A small network was shown many inputs. Here are its activations along a few directions, one row for each input.
Each table varies a few parts of the input and shows all the possible inputs, shuffled.
Descriptions start from the smaller parts, as in this example, which fits no table here: values(3) and (point or ring(11) or (line(6) and ring(8))).
Shared parts are said once, and a part with two or three values counts as separate values.
In the rows, zero is written as 128.

Other details of the inputs vary at random and push rows far along three fixed directions, the same in every table; ignore that.

A family of inputs:
row 1: [141  88 115  94 165 136 201  83 158 159 155 132]
row 2: [ 97 120 129 130 100 147  85 129 102 128 118 158]
row 3: [ 91 123 130 124 100 138  80 123 112 125 127 156]
row 4: [204 182 169 150 207  87 108 232 171 109 130  26]
row 5: [134 107 110 123 167 155 230  96 147 160 145 149]
row 6: [113 116 123 120  90 126  78 100 112 120 124 140]
row 7: [104 129  59 163 135 105 129 167 113  65 145 133]
row 8: [103  96  86 138 125 106 118 174 110  60 161 127]
row 9: [134  77 132 107 167 158 218 119 135 161 145 148]
row 10: [139  99 122 107 154 150 226  95 156 155 154 141]
row 11: [101 150 114 142  92 102  95  90 112 132 122 145]
row 12: [103  95  83 141 125  71 120 166  96  74 152 126]
row 13: [105 110 129 124  92 128  76 107 105 126 134 141]
row 14: [111 140 116 146  85 147 102 117 105 125 108 153]
row 15: [111 140 123 145  75 137 109 112 105 121 109 147]
row 16: [ 94 155 112 141 101 133  89 104 125 123 124 153]
row 17: [ 97 146 113 134  96 135  87 111 125 124 121 154]
row 18: [114 134 119 135  86 148 100 117 101 121 103 150]
row 19: [159 151 220 120 124 155 103 127 128 190  92 108]
row 20: [134 107 119 115 158 148 228  88 155 152 158 140]
row 21: [102 143 112 140  96 144  92 117 115 127 113 157]
row 22: [114 123 126 132  87 148  97 122  98 119 104 154]
row 23: [135  85 128  91 166 116 207  90 148 167 145 141]
row 24: [108 118  64 152 119  66 126 155 109  72 147 125]
row 25: [144 156 196 105 116 157  78 104 144 172 102 121]
row 26: [125 109  56 149 159  94 147 202 118  50 148 112]
row 27: [134 106 118 121 158 146 236  91 148 157 146 143]
row 28: [212 173 175 152 194  87 125 237 147 107 108  25]
row 29: [166 170 194 120 135 138  84  99 156 194 106  96]
row 30: [134  78 141  98 158 153 216 110 142 155 158 140]
row 31: [132  86 118  98 174 153 207 113 150 155 141 151]
row 32: [138 183 185 126 119 154  83  92 151 176 109 120]
row 33: [110 111  67 141 119  68 124 155 105  68 143 123]
row 34: [114 123 133 130  77 139 104 118  98 116 104 148]
row 35: [162 180 192 127 138 136  84  92 155 192 110  96]
row 36: [120 101  67 138 160  87 140 199 125  49 156 114]
row 37: [113 134 126 127  77 141  99 109 108 112 117 143]
row 38: [151 176 196 109 139 150  83 113 156 187  95 112]
row 39: [205 175 170 139 207  89 107 231 167 105 126  25]
row 40: [113 123 134 123  78 141  96 114 105 111 117 145]
Description of these inputs: line(5) and (values(2) or ring(6)).
The inputs of row 3 and row 17 match in every part but the line(5) part. If row 19 is changed in the same way as row 3 into row 17, which row does it become? -> row 15
The inputs of row 30 and row 10 match in every part but the line(5) part. If row 13 is changed in the same way as row 30 into row 10, which row does it become? -> row 29
Change only the values(2) part in row 24. List by row number the other rows that result. -> row 29
Which other rows agree with row 28 in the line(5) part? List them by row number. -> row 1, row 18, row 26, row 33, row 37, row 38, row 39
Which other rows agree with row 6 in the line(5) part? List them by row number. -> row 22, row 23, row 25, row 31, row 34, row 36, row 40

A family of inputs:
row 41: [175 204 136 164 187  87 112 179 156 142 107  76]
row 42: [142 149 128 158 125 141  98 199 104 102  95 107]
row 43: [136 118 109 100 220 114 198 105 190 172 159 120]
row 44: [107  69  76 132 105 104 127 172  74  71 133 150]
row 45: [ 86 132 165 132  48 139  54  68  82 157 102 168]
row 46: [142 181 203 119 114 150  45 112 149 176 119 101]
row 47: [181 181 165 171 185 114 124 208 139 119 121  62]
row 48: [129 100 103 127 159 155 252  93 163 147 164 150]
row 49: [145 167 192 128 149 139  63 143 142 154 124  98]
row 50: [131 131 215  66 137 200 135  58 167 236 108 159]
row 51: [ 89 108 104 113  24 133  93  43  83 108 120 170]
row 52: [133 103 150 109 127 127 177  82 134 172 149 136]
row 53: [139 120  78 132 132  96 109 169 138  39 156  87]
row 54: [ 62 103  50 137  78  80 111  79  90 108 132 181]
row 55: [121 122  54 155  90 120 147 135 114  44 139 129]
row 56: [118 174 154 148  87 153  78 144 105 123  83 135]
row 57: [141  93 113 133 154  83 159 196 117  81 136 109]
row 58: [125  52 109  80 183 169 221 118 157 151 159 163]
The inputs of row 50 and row 57 match in every part but one. If row 43 is changed in the same way as row 50 into row 57, which row does it become? -> row 54
What is each input in this table made of? -> values(3) and (point or line(5))
